A small network was trained on made-up records. Each row is its average activation on records with the value named, seen along a few directions.
Related values have similar rows: they may be neighbours, one step apart, or belong to one group.
Strong random noise was added to every row along 15 fixed directions; ignore it. To show where, here is one row again and again, with new noise each time:
-107  -344  201  -174  59  401  -187  63  -143  201  276  26  149  -175  -44  -115  -69  -29  -312  -195  -162  -134  -62  23  290  16  1  281  59
-317  -88  -100  112  82  322  -356  72  -2  -198  546  24  -169  -209  239  -81  -226  -407  -107  -152  183  129  24  -50  229  103  128  808  -51
-119  -272  -218  163  221  -155  2  489  -350  -200  336  65  -569  -122  -42  89  10  -275  61  -321  -251  157  -62  324  -306  -15  183  287  -182
-228  114  -240  218  -22  -150  56  61  53  -256  -350  -106  -124  88  232  -171  -147  12  245  112  -81  -137  190  151  -285  39  173  -165  -105
-333  -260  267  55  232  341  265  359  -573  -17  -140  169  101  -274  249  -145  -232  -124  297  24  -106  -247  19  272  -379  -187  35  287  -40
-287  120  307  -217  -155  228  -329  -431  -276  163  114  -203  526  245  46  77  -97  85  174  15  -192  -456  -225  -390  229  47  222  -153  -94
-223  -191  -139  218  -107  0  137  -109  252  47  243  -166  -105  -191  93  5  180  136  13  183  -279  18  -10  -186  -66  296  699  118  142
-187  194  -137  408  -148  -16  8  -138  27  -231  -440  -129  200  427  139  366  -163  -646  282  -13  212  -22  -88  -245  -31  -164  -502  189  380
-127  -2  -254  198  -21  -200  -159  83  -329  -331  -182  -44  -320  391  35  53  15  -270  449  27  -184  -62  73  124  -273  -41  255  -80  -121
112  -76  101  -152  -56  12  329  60  142  6  -314  -134  -17  160  211  42  32  -140  -90  -306  507  323  -122  349  -250  66  -114  218  198
123  -63  198  -363  -77  -34  -82  -1  -7  -111  312  -74  35  201  113  -4  196  69  -150  -326  -21  103  -89  -89  207  -13  -79  -138  -159
-21  249  310  -423  -179  -213  39  -160  144  177  262  141  250  203  29  282  -136  30  20  -109  449  -15  -18  -81  -166  156  223  90  -80
72  164  -165  76  -67  -287  123  -182  319  -51  -78  266  -334  -44  -85  49  -273  321  92  624  525  243  63  -65  -109  164  626  -170  -129
366  125  -340  107  -100  -267  -344  72  288  -147  45  386  -425  81  -367  15  321  -121  107  293  -65  140  447  78  -20  82  149  47  70
309  341  159  -215  83  -71  -175  -30  -48  146  163  180  64  -102  -303  270  20  8  -91  -211  500  209  -412  41  -74  117  -424  169  -313
-31  -82  -320  317  50  -185  -17  161  41  -12  -134  -23  -186  -17  -231  85  -13  -52  -53  -67  -141  -2  -127  135  -271  230  -66  13  -165
263  -213  -130  -96  -289  226  -135  -499  434  30  -307  -466  -57  331  87  -104  208  98  -349  -74  480  437  -320  3  501  279  256  -51  275


Field GUZUT:
bugug: 284  -319  186  -147  -3  280  209  -33  9  159  164  128  19  -269  -24  -35  304  137  -89  129  269  283  -89  54  176  71  169  224  169
bir: 167  20  -366  303  135  129  -267  116  71  31  -191  -50  -143  -285  -189  -149  2  -91  -168  -114  73  65  8  299  157  64  -380  165  -30
mil: -225  -199  -314  8  -101  -326  106  -18  331  130  91  -41  -407  -66  -42  47  -375  163  -221  105  -59  -58  277  152  100  11  877  -285  275
feko: -210  11  90  418  -204  74  290  5  223  26  275  70  461  -349  279  382  225  -524  206  114  -152  -115  184  -524  233  -200  -214  364  649
lutu: -83  -382  -41  74  135  230  -182  -33  -225  30  -301  35  -21  593  -245  -77  -543  -271  -303  82  214  62  -117  19  96  52  -372  294  -98
fip: 86  -89  -226  -102  -38  -50  -86  -26  173  -107  -193  -36  -89  -30  39  -266  -194  228  -259  16  146  -34  160  130  319  -21  3  -391  -168
zelo: 173  280  59  -97  20  4  -304  0  36  -74  566  104  54  -167  -16  -80  345  -21  62  -90  -79  66  217  -159  142  40  -157  270  -214
gepab: -270  -76  116  222  314  35  630  7  192  89  126  128  9  -375  104  -368  -340  661  -206  708  -64  115  -20  -329  -386  212  165  97  -384
zade: -16  293  -4  47  359  -224  296  -397  -73  240  -179  -109  -345  332  -479  -54  -257  424  -72  681  -302  224  -48  -258  -350  -120  219  -87  163
dis: 184  182  112  -65  129  46  66  -14  -388  -360  54  -73  -178  63  180  31  322  -40  420  -104  203  294  -302  14  -166  -113  -149  18  -281
pib: 334  29  27  -449  -128  -350  -62  56  84  28  1  -52  -176  74  -38  34  109  355  -202  -295  -54  15  13  199  210  -186  168  -778  -83
rad: -221  -347  -168  44  -49  198  -75  -116  -230  -44  -423  -618  79  264  199  -274  -20  96  -79  -353  -310  -211  -302  183  124  97  142  -405  -90
kuzip: -10  386  -141  106  -214  -344  20  -148  332  70  60  -88  -38  -184  216  242  -112  -9  161  47  398  85  41  -31  107  -16  329  -196  124
sobu: 293  -16  -205  48  -180  -106  -69  208  90  -284  -249  -32  19  235  98  2  502  -299  182  -358  -32  76  231  254  -8  -21  -427  -163  85
gotoz: 320  -195  -65  39  2  20  -24  37  122  165  -258  181  15  -268  -234  -219  -126  485  -300  310  274  43  -150  90  270  160  -84  -500  -381
ramu: 181  -391  270  -443  69  162  10  189  -187  416  -139  173  55  54  -332  -141  -186  158  -499  -189  -264  -228  134  307  292  -362  -207  -309  253
GUZUT is arranged as a ring.
Which values are neighbours of pib? Give them in the order they are listed. -> rad, ramu
Which values are neighbours of feko? Give them in the order they are listed. -> zelo, zade
Which values are neighbours of fip? Give them in the order they are listed. -> bugug, sobu

Field MUTI:
lozef: 94  6  82  116  -114  108  182  -406  202  -282  -241  -443  219  812  203  45  246  -200  -57  -4  261  486  -295  -459  63  169  -601  304  113
tibu: -80  -29  155  71  -85  41  299  6  121  278  -136  -158  362  -354  189  -133  216  216  -26  2  -321  -229  -10  -41  -75  -5  -12  -208  105
vofod: 316  186  -64  92  120  293  -123  -341  -145  138  -85  -203  -188  -102  -282  99  411  -115  221  83  222  337  -341  104  23  65  68  393  283
bapaf: 110  -502  -127  116  116  206  -128  253  345  550  50  474  -62  -365  -631  41  -515  34  -849  122  31  -31  197  160  422  -18  -247  180  338
mumu: 207  -228  334  -222  -177  -14  631  300  -45  293  -477  120  247  -90  273  -75  310  51  215  -124  337  34  189  603  -602  67  259  22  266
nofo: -281  121  -213  139  381  -127  -67  -142  -223  406  63  -126  -322  -288  -482  224  -847  232  -305  42  124  -28  -427  111  65  -107  242  -112  -52
fopuf: 162  536  82  -309  186  185  -471  -111  53  -113  264  -39  30  -519  -59  -220  129  325  -219  -140  -540  -208  -35  -252  555  -482  -526  -317  34
nole: -175  -7  -103  70  152  127  -231  -26  73  -286  294  75  -338  -14  87  -146  -398  -78  -151  227  242  199  -7  -183  274  56  98  238  -286
demu: 203  -506  -492  333  -216  -255  -88  288  -40  -110  -80  193  -466  280  -163  275  104  -551  162  -75  478  332  130  497  -211  379  515  363  30
fub: -386  360  216  -694  -13  -206  -92  39  307  -106  239  126  43  64  392  -270  -630  144  -323  -317  173  -269  518  206  -6  -181  48  3  -101
fes: 40  -587  -119  7  125  505  -233  142  -79  358  -590  1  -218  -76  -338  -264  -500  -77  -640  -21  -188  -188  189  453  656  -425  -51  -207  665
MUTI is arranged as a tree with 2 forks.
Which values are neighbours of demu? Give them in the order they are listed. -> lozef, nofo
Which values are neighbours of fub? Give them in the order they are listed. -> fopuf, fes
Which values are neighbours of tibu? Give them in the order they are listed. -> mumu

Field MUZA:
tas: -178  218  259  -444  207  -31  -98  -96  -465  -154  580  -109  -242  443  110  35  150  -248  405  -210  -80  178  113  64  -482  38  445  687  -112
sobut: 6  345  112  -121  -44  2  179  128  214  -403  -506  316  455  59  372  -580  143  321  377  324  68  -343  493  60  -656  234  -471  -127  -598
meve: 42  -341  205  -39  40  -112  238  137  -128  318  184  347  172  34  -334  135  -148  143  -185  214  -61  -110  -26  -132  -114  113  -33  -72  -224
vakel: 182  162  217  -551  -22  -20  -14  -86  252  97  243  250  -120  -375  73  -160  -132  461  -149  150  342  59  297  168  352  -165  453  -327  87
gume: -431  -197  41  367  -156  134  260  -32  -79  138  -246  117  294  -5  276  255  -628  -386  228  259  731  -103  -105  -45  -126  111  319  341  133
fere: -69  -347  357  -309  96  257  204  256  -480  11  -134  446  46  -249  317  -520  -300  348  235  436  79  -248  485  352  33  -359  454  -283  -138
mibop: -237  110  185  -97  116  196  16  281  -411  -254  -389  -82  45  -19  524  -271  -376  -119  301  -198  47  -249  182  371  -20  -488  -191  -214  -23
gozil: -187  98  117  -253  -34  106  -117  338  -69  -81  247  156  133  -349  507  -188  -130  -207  191  -417  274  -200  484  522  -72  -99  145  332  -66
soti: -440  167  226  32  296  281  336  12  -544  -136  -2  -717  -267  -244  592  108  -44  -192  235  -525  -165  246  -662  133  -172  -448  179  251  345
ropi: -5  91  86  -14  -54  44  316  261  203  -472  -110  195  147  -217  614  -272  61  1  166  20  531  146  99  57  -336  158  -261  263  -409
MUZA is arranged as a ring.
Going along MUZA from gume by way of its neighbour meve, in what order are tas, sobut, mibop, gozil met? -> gozil, tas, sobut, mibop
What is the length, in steps, of the shortest route from fere to ropi? -> 5
